Each row below holds a small network's activations on one input, seen along a few directions.
In each table, some parts of the input vary, and every possible input appears once, in random order.
A made-up example of a description, with smaller parts first: one of 8 places around a ring, together with either a single point or one of 11 places around a ring or (one of 3 separate values, together with one of 4 places along a line).
Shared parts are said once, and a part with two or three values counts as separate values.

Other details of the inputs shift rows strongly along two fixed directions, in all tables alike. That doesn't count.

A family of inputs:
x1: [ 3 27 -1 -2  7 13 14 25 -4  1 -7  5  6 -9 -2]
x2: [ 29  24   1 -31  36   4  -6  25   3  10 -33 -45 -15 -18 -23]
x3: [ 24   5 -27  -2   5  15   0  13  -9   1  -1   7  14   6  -1]
x4: [ 29 -26   0 -32   7  -7  -3  42  27 -12 -33  14 -25 -21  -3]
x5: [ -2  10 -47 -31  20  -8  -8  81   1   8 -46 -38 -12 -43 -44]
x6: [ -4 -12 -10  45 -28 -24 -11 -41  32  29 -21  23  28 -19 -20]
x7: [  8  59  26  -7 -18  13   2 -61  -9  -8  85   9  48  -9  -9]
x8: [ 32   2  11 -19  13  13  -1   9  14 -13 -29 -12  -9 -10  -7]
x9: [ 25  37  56 -34  17  -4  -5 -38 -18  17  50  -6   3  -6  -8]
x10: [ 18 -53  12 -55  23 -38 -13  74   8  15 -51  -4 -69 -31  -8]
x11: [-21 -21   6  47 -32  24  36   2  14 -40 -19  36   1  29  58]
x12: [-23  -7   7  -2  -3  -2  -5  -1  -6 -10   5 -12  -5  -2 -11]
x13: [ -8  31   5 -33  32 -12 -19   8 -17  22  10 -60  -7 -20 -45]
x14: [  8 -24  15 -32  14 -15  -3  56 -11  12 -34   5 -43 -24  -6]
x15: [ 12 -35  -6 -30   1 -11   1  84   3   3 -54  24 -40 -32  -3]
x16: [  9  31 -34   7  10  15   3  10 -22  13   6  -1  19   6  -4]
x17: [-60 -21  -1  42 -47  -3  29  13 -13 -24  14  39  -1  13  46]
x18: [-43   1   6  43 -38   9  40  28 -14 -11   5  62   0  11  53]
x19: [  5 -19  34  -5   4   3   3 -27  20 -20   1   2 -17  19  22]
x20: [ 38  16  11 -35  18   7  -3  19   9   1  -9  -6   1 -18 -17]
x21: [ 65  66  39 -49  27  20 -16 -50   2   5  45 -13  34 -20 -43]
x22: [-33 -16   2   6  -6  -5   3  11  -4 -11   1 -13  -9   4   2]
x23: [ 27 -11 -14   4   2  10  -2 -26  12 -14   3   1   0  20  15]
x24: [ 43  17  -8 -57  20  -9 -25   5  24  -5  10 -30   5 -40 -50]
x25: [  4  47  14  13 -14  26   8 -69   9 -29  52 -16  46  10   1]
x26: [-20 -19  -4   7 -39  -9  11   8  14 -26  19  42  -1 -11  22]
x27: [  4  23  24  14   3  17  -5 -71 -27   3  57   7  23  35   7]
x28: [ 37 -14 -10 -32   6 -13 -14  13  -3  12  10  18 -15 -12  -3]
x29: [ 15  17   5 -40  31   1 -20  -6   5   2  -3 -63  -4 -11 -40]
x30: [ -3  23  -8  -8  19  -7  -2  10 -45  35  19 -10  -7   4  -4]
x31: [-15 -38 -13  58 -43 -36  -3 -40  49  17 -22  41  16 -10   8]
x32: [ -8 -30 -33 -24 -10 -14  -5  85   2  -4 -45   7 -27 -41 -19]
x33: [-35  -4 -42  67 -23  26  31   4 -15 -19 -15  22  11  41  53]
x34: [ 15 -11  24   7 -12  10  12 -27  28 -31   1  19  -5  12  29]
x35: [-25 -40 -40   0  26 -15  -4  82 -28  26 -62 -23 -49   6  -2]
x36: [  0  49   9  20  16 -12 -25 -62  21  46  23 -38  64  -5 -49]
x37: [-35 -10  -3  66 -30  -9   0 -40  35  11  -5  13  50  16   5]
x38: [  9 -37 -31 -12  29   2  -9  45  -7   8 -54 -33 -32  14  -3]
x39: [  1  -3  24  12  -2   2  -3 -68 -10  -4  55  15   7  39  23]
x40: [ 14 -10 -28  15   3  18   6   5  -3  -9 -19  -7   2  21  16]
x41: [ 20 -30 -37 -22   5  -6  -7  72 -16  15 -40  17 -26 -19 -10]
x42: [-42   2   8  42 -32  24  17 -43   3 -41  22  11  22  28  28]
x43: [-26  28  28  14 -29   5   9 -50 -19 -14  61  21  25   4  10]
x44: [-74  11  -2  51 -41   0  32   1 -27 -12  31  30  10  13  41]
x45: [ 31   6  41 -49  37  -7 -21  -2  -6  16  -4 -30 -23 -14 -34]
x46: [-36 -28 -10  45 -32   3  26   9 -31  -5  11  49  -7  35  57]
x47: [-13  14 -16  45 -14 -27  -8 -35  22  47 -15   2  34 -19 -26]
x48: [-12  77  18   3 -14  13   7 -53 -21   3  85   2  50 -10 -11]
x49: [-10 -34 -29  42 -37  12  20   1   8 -30   1  61   7  29  51]
x50: [ 30  37  60 -38  34   3 -13 -53  -9  16  48 -30   5   4 -21]
x51: [ 26   0 -23   5   8  20  -3  -4  -4  -7 -16  -7   5  12   0]
x52: [-14   7 -38  -2   9   3   2  47   5  -8 -40 -41  -8 -19 -16]
x53: [ 35  34  26 -32  38   4 -23 -56 -26  27  52 -39  14  16 -27]
x54: [-45   0  13  45 -11  20  31  -5  -7 -18  -9  12  -4  36  45]
x55: [  7 -27  -7   3  10   3  -7 -21   4  -8  -4  -5 -16  31  17]
x56: [-17  24  -9 -14  25   3  -8   6  -6   5  -7 -58  -2  -5 -27]
x57: [ 18 -14   7 -31   5  -7   3  58   1   7 -24  14 -25 -26  -1]
x58: [ 35  19  27 -32  16 -12 -19 -56 -19  20  61  -1   1   6  -7]
x59: [ -4  10 -10  11 -15  19   5 -12  12 -32  -2  -9  17  -4  -2]
x60: [ -3 -20 -40 -17  -1  -3   1  73  13 -12 -44 -12 -11 -28 -20]
x61: [-41 -10 -26  47 -51  21  27  14   8 -45  -3  48  23   6  30]
x62: [-38 -31  18  44 -24  20  33  -3   6 -32 -16  28 -10  41  58]
x63: [-21 -53  -9 -20   3 -27 -12  47  16 -10 -37 -16 -45 -15  -6]
x64: [-16  13 -16  22  16  17   5 -13 -24   9   1 -22   4  34  13]
x65: [ 23 -27 -49 -14  10   5  -7  68  -5   3 -52   6 -15 -12 -15]
x66: [ -8 -16 -16  43 -23 -29  -8 -28  33  33 -26  14  22 -16 -17]
x67: [  1 -46 -36 -18   0 -14  -8  58  34 -25 -61 -22 -37 -23  -8]
x68: [-37 -30  19  45 -26  23  29  -5   5 -35 -20  36  -9  37  52]
x69: [-17 -34  20  24 -45  -2  28   8  15 -30   9  78 -12   9  60]
x70: [ 19  66  49 -35  30  -4  -6 -36 -30  32  55 -23   8 -13 -22]
x71: [ 42  47 -14 -49  40  -5 -22  16 -33  45  20 -31   4 -25 -44]
x72: [ 31  41  33 -44  27   1 -28 -80  15  -7  56 -53  19  -2 -39]
x73: [-53 -36   4  33 -49 -13  22   1   3 -31  19  48 -12   9  48]
x74: [ 19   1 -14  -9  -1   2   1  16 -21  14  13  19   3   1   6]
x75: [ 26 -14   0 -15  21 -38 -40 -15  53  40 -30 -34  17 -26 -56]
x76: [ 51  49  21 -34  44  20 -28 -76 -18  17  45 -47  24  17 -38]
x77: [-11 -14   7 -22  33 -14  -3  60 -13  22 -44 -30 -44 -11 -13]
x78: [-12  21  17  51 -19  -2 -11 -83  31  19  27   7  70  12 -16]
x79: [-24 -18  -4  35 -28   5  17  -3 -32  -5  15  49  -2  27  41]
x80: [ 21 -48  20 -52  34 -29 -20  48  16  10 -45 -23 -62 -18 -17]
Description of these inputs: one of 4 places along a line, together with either one of 2 separate values or (one of 3 separate values, together with one of 6 places around a ring).
Question: The inputs of x66 and x31 match in every part but the place on the line of 4. If x3 is changed in the same way as x66 into x31, which row does it become?
Answer: x49
Question: Change only the choice among 3 separate values in x3. List by row number the other rows that result.
Answer: x20, x60
Question: Change only the place on the line of 4 in x34. List by row number the other rows that result.
Answer: x2, x8, x11
Question: Change only the choice among 2 separate values in x78. List by row number the other rows that result.
Answer: x6
Question: Change only the choice among 3 separate values in x25. List by row number the other rows that result.
Answer: x11, x40
Question: Change only the place on the line of 4 in x4. List by row number the other rows that result.
Answer: x1, x20, x21
Question: Change only the place on the ring of 6 in x73. List by row number the other rows that result.
Answer: x24, x26, x63, x67, x72

A family of inputs:
x81: [ 15 -21 -17 -23  16 -24 -17  50  14  25 -50 -18 -23 -33 -31]
x82: [ 14  29  11  -2   7   4 -10 -42  16   5  20 -18  31  -4 -23]
x83: [ 41 -18  10 -70  28  -7 -12  54  -2  -5 -23 -12 -46 -27 -17]
x84: [-14 -23 -22  -5   5 -22 -11  39  10  14 -37 -19 -17 -21 -21]
x85: [ 20  23  15  -3   1  -3 -12 -46   2  14  34   5  23  -3 -12]
x86: [-28   4  -2  51 -33  13  13 -46  16 -25  22  20  35  22  24]
x87: [  1   8   5  19 -16   0   4 -35   5   2  26  22  20   7  12]
x88: [ -6  24  -9   2   5  20  12   7 -25  -8  12  -6   3  12  10]
x89: [ 12  10   0 -15  10 -18 -17   1  17  22 -10 -18   8 -28 -35]
x90: [ 37  32 -10 -48  27   4 -15  19 -11  14   3 -31   3 -27 -42]
x91: [ 38  15   3 -33  31  -6 -23  -5  12  18 -12 -38   2 -20 -42]
x92: [ 48  -3 -11 -50  34 -16 -33  20  13  27 -28 -35 -11 -33 -52]
x93: [-34 -24  -3  38 -20   1  15   9  -4  -7 -14  20  -6  18  30]
x94: [-15   3  11  25 -15  -1   6 -32  -7   4  25  24  14  15  16]
x95: [-35 -60 -34  34 -16  -3  16  59   4 -13 -64  21 -33  17  36]
x96: [-29 -54 -34  43 -27   3  19  43  13 -21 -50  33 -17  19  40]
x97: [-37 -32 -20  27 -15  -7   6  27   5  -7 -30   1 -12   6  12]
x98: [ 38  -5  27 -80  44  -6 -15  44 -23   4  -6 -32 -53 -16 -20]
x99: [-51 -54 -32  57 -45  -5  22  44  26 -20 -56  42  -4   4  34]
x100: [ -1   6  39 -16  -4   8  14 -10 -22 -16  42  25 -17  13  29]
x101: [  9   6  35 -10  -8  21  18 -22 -10 -35  39  27  -6  22  36]
x102: [ 33  34  -8 -47  29  -3 -15  24 -17  22   7 -29  -1 -30 -40]
x103: [  7   4  35 -15 -11   6  13 -10 -12 -20  37  32 -12   6  29]
x104: [ 28  21 -11 -58  47  -2 -19  47 -31  24 -12 -51 -23 -23 -42]
x105: [ -3 -19 -15  -1  12  -6  -2  32   6   7 -43 -18 -21  -4  -5]
x106: [ 19  43  25   9  -7  11  -4 -77  10   3  50   3  43   1 -12]
x107: [ 18  22  17 -12  15   4  -9 -39 -11  12  33 -17  11  10 -10]
x108: [-13  13  15  21 -10  -3   5 -32  -2   8  23  12  16   6   6]
x109: [-39 -58 -33  57 -45   1  26  36  17 -25 -43  54  -9  18  51]
x110: [-51 -57 -40  57 -46  -5  20  41  26 -26 -54  37  -6   4  33]
x111: [-29   5  11  32 -17   4   9 -27   0  -4  16   9  19  16  15]
x112: [ -6  59  19  10  -6  19  13 -51 -33   0  73  11  35  14   8]
x113: [  2  37  27  17  -9   7   3 -76  -8   6  67  13  35  19   9]
x114: [  9  27   7  -3  -2  -8 -14 -43  14  10  27 -13  28 -15 -27]
x115: [-37 -30 -20  34 -16  -1  13  29  12  -9 -41   7  -8   9  20]
x116: [ 19  50   6 -11  11  23   1 -29 -18  -5  41 -11  27   5  -9]
x117: [  6  40  25  23  -6  22   6 -86  -7  -8  62   6  41  34  18]
x118: [ 31 -12 -13 -29  26  -8 -20  21  10  13 -32 -25 -13 -14 -30]
x119: [-27  12  13  31 -20  -2   8 -33   4   3  25  15  25   7   8]
x120: [-39 -22 -20  42 -22   3  14   4  11 -18 -20   8   2  17  25]
x121: [ 21 -14  -6 -36  33 -14 -22  31  -7  24 -29 -32 -26 -13 -30]
x122: [ 26 -22   9 -60  34  -1  -5  61 -14  -8 -30 -22 -59 -10  -3]
Question: What do these inputs look like to the network?
Answer: one of 6 places around a ring, together with either one of 2 separate values or one of 5 places along a line
Question: The inputs of x118 and x121 match in every part but the place on the ring of 6. If x101 is changed in the same way as x118 into x121, which row does it become?
Answer: x98
Question: The inputs of x105 and x91 match in every part but the place on the ring of 6. If x88 is changed in the same way as x105 into x91, which row does it become?
Answer: x116
Question: Change only the place on the line of 5 in x119. List by row number the other rows that result.
Answer: x84, x94, x108, x113
Question: Change only the choice among 2 separate values in x100. List by row number the other rows that result.
Answer: x112

A family of inputs:
x123: [-26 -44 -35   1  -5 -21   1  90   5   8 -69   0 -35 -27  -6]
x124: [-16 -28  -7   5   5   1  12  42 -16  -3 -28   5 -32  15  26]
x125: [  4  23 -13  21   8  -5 -15 -55  16  20   7 -34  33   4 -24]
x126: [ -8  -4 -27  -3   6   4   5  42 -19   3 -18  -3 -11  -2  -1]
x127: [-43 -10   2  46 -37   6  25  -9   6 -22  11  37  11  18  39]
x128: [ 15  53  36  -6   4  29   6 -77 -19 -15  76  -8  31  26   9]
x129: [-41   0  -4  48 -41   6  20 -18  -6 -14  29  46  25  16  34]
x130: [  8 -37  -3 -31  16 -18 -12  46   5   6 -40 -11 -42 -16 -12]
x131: [ 12 -22   7  -7  -2  -3  -1   4  10  -8 -10  14 -15   0   8]
x132: [ 51   0  10 -59  39 -20 -29  17   7  31 -16 -35 -21 -30 -44]
x133: [ -7  38  16  18  -7  25  15 -45 -16 -16  47   6  27  25  19]
x134: [ -4  30  13  31 -29  10  13 -52   2  -6  41  30  40   5  13]
x135: [-27 -16 -18  45 -42   5  19   2   4 -15   4  52  17  11  33]
x136: [-39 -16  -9  65 -26   5   6 -36  23  -8 -13  11  32  26  16]
x137: [  1  -7 -27 -22  22  -5  -5  68 -12  13 -45 -25 -26 -18 -18]
x138: [ 58  45  21 -55  37  -4 -29 -34  13  20  26 -39  17 -28 -54]
x139: [-10 -58 -27 -17   2 -20   0  87  10  -4 -71  -6 -51 -21  -1]
x140: [ 48  42  29 -58  48  10 -22 -33 -19  11  36 -45  -4  -1 -34]
x141: [-40 -25  11  41 -32  -4  22  -4  -2 -12   6  44  -5  22  46]
x142: [ 65  35  25 -63  36  -2 -30 -35  11  12  28 -40   9 -25 -50]
Question: What do these inputs look like to the network?
Answer: either one of 2 separate values or (one of 3 separate values, together with one of 6 places along a line)
